Each row below is a small network's average activation on inputs in which a field has the value named, seen along a few directions.
Related values have similar rows: they may be neighbours, one step apart, or belong to one group.
(in the rows, 500 means zero)
Random noise pushes rows far along 3 fixed directions. That doesn't count. These rows show it; they differ only by the noise:
[317 441 437 528 424 330 604 717 573 490 365 564 475 344 579 194]
[290 686 396 496 517 452 554 780 553 578 492 600 414 434 533 195]
[553 458 426 410 540 431 552 697 588 587 374 613 566 543 466 334]
[360 595 377 455 395 508 531 760 570 590 424 593 434 437 547 177]
[506 485 350 376 272 603 490 731 596 628 342 596 481 490 535 190]


ZELOD, 24 values:
sekod: [638 348 578 335 363 575 508 604 568 667 438 672 602 554 387 402]
ves: [490 322 618 688 419 259 549 335 530 153 307 445 682 378 524 710]
mak: [630 593 703 345 808 360 508 545 443 601 578 575 688 660 304 545]
nok: [299 660 658 415 434 492 545 498 485 527 587 542 570 363 488 275]
nali: [832 624 397 400 561 641 441 313 430 559 772 519 336 624 444 838]
gev: [330 262 519 558  98 502 703 478 511 396 203 270 402 370 731 342]
kol: [249 972 556 402 688 491 497 552 413 641 563 454 461 667 410 509]
bofas: [913 582 448 151 574 896 331 303 453 587 478 621 839 847 390 965]
dev: [316 629 391 563 572 529 543 515 387 556 591 389 229 439 535 303]
saf: [560 214 514 516 847 311 690 364 506 554 520 422 492 658 462 568]
pul: [457 791 366 516 244 838 208 527 517 564 573 527 500 568 435 526]
bote: [632 437 515 591 541 436 431 525 558 501 754 594 553 480 369 566]
rasag: [448 661 587 326 691 580 515 511 401 505 393 488 488 650 487 708]
lagug: [102 415 361 942 339 371 560 384 375 180 596 240 256 106 710 303]
deme: [424 639 511 555 811 489 550 489 350 638 612 485 286 621 498 459]
nol: [467 517 492 741 490 331 344 515 507 474 604 605 497 355 537 369]
busel: [190 583 654 792 729 203 628 501 444 353 837 503 538 279 550 415]
dufoz: [454 594 528 653 317 801 382 431 592 463 473 511 403 501 488 618]
teb: [862 664 277 400 629 881 216 529 480 674 608 523 470 786 480 570]
fur: [752 687 579 285 560 631 469 567 451 720 584 534 521 785 308 498]
feg: [556 407 513 541 761 495 466 284 465 369 650 368 457 451 538 814]
pap: [512 573 524 212 299 654 495 566 488 552 375 513 428 647 553 599]
felis: [501 394 554 671 754 139 581 345 550 266 643 418 394 359 489 790]
karo: [486 633 459 574 281 839 382 506 593 522 481 477 621 428 565 610]
ZELOD is arranged as 6 separate groups.
List the group mates of rasag, in the order listed.
> gev, kol, pap
List the group mates of mak, in the order listed.
> sekod, nok, fur
List the group mates of dufoz, in the order listed.
> ves, bofas, pul, karo
List the group mates of teb, in the order listed.
> nali, lagug, feg, felis
List the group mates of dev, in the order listed.
> saf, deme

VUSUD, 24 values:
luf: [640 274 452 469 637 389 589 383 502 507 450 514 517 555 444 495]
neri: [516 370 412 642 578 436 472 426 536 435 439 410 471 454 541 523]
dozib: [478 426 625 496 451 368 549 579 498 461 504 505 512 543 494 328]
tonof: [544 289 558 419 325 526 558 457 514 439 228 419 598 596 476 550]
rodid: [712 235 480 383 408 552 514 401 475 529 435 413 493 617 536 407]
pimo: [529 569 471 371 162 766 443 447 509 498 402 456 458 441 537 486]
kizu: [509 465 478 569 345 541 463 506 637 496 568 572 476 372 557 438]
gozir: [533 353 571 538 380 432 461 358 548 386 374 508 524 541 453 716]
sala: [661 127 549 603 616 285 556 367 459 446 364 434 607 409 488 727]
ralol: [575 297 578 399 321 541 557 575 518 525 383 511 635 493 518 310]
ruk: [650 424 536 459 418 516 349 460 527 543 501 524 707 518 430 600]
zuv: [544 550 388 459 681 529 467 408 524 508 590 423 448 467 564 588]
paf: [344 435 576 498 375 375 542 614 437 484 401 512 507 333 585 316]
furof: [640 578 486 466 404 621 411 506 583 577 609 547 558 534 453 579]
tuv: [538 513 532 400 473 523 584 494 540 549 359 540 523 719 462 557]
kulan: [529 600 493 522 496 459 443 500 568 476 658 549 580 457 452 535]
bekiz: [397 534 445 496 704 522 549 478 350 557 575 503 405 463 459 417]
fefu: [351 731 521 416 637 599 552 600 470 582 480 531 458 563 424 563]
tak: [445 665 476 748 676 382 622 518 442 448 646 481 427 357 601 493]
sigir: [517 424 509 480 491 422 495 610 451 500 461 584 525 559 511 356]
kodu: [478 631 567 545 584 419 454 470 549 466 584 529 479 588 530 741]
som: [669 428 386 528 680 620 388 472 525 543 475 515 486 674 497 645]
lago: [362 434 607 641 418 318 594 450 497 310 519 441 574 263 441 375]
meras: [424 651 485 372 681 481 521 608 448 540 494 528 490 513 491 574]
VUSUD is arranged as 6 separate groups.
List the group mates of tonof, in the order listed.
> tuv, fefu, meras
List the group mates of luf, in the order listed.
> rodid, bekiz
List the group mates of sigir, in the order listed.
> dozib, ralol, paf
List the group mates of lago, in the order listed.
> kizu, ruk, furof, kulan
List the group mates of gozir, in the order listed.
> pimo, kodu
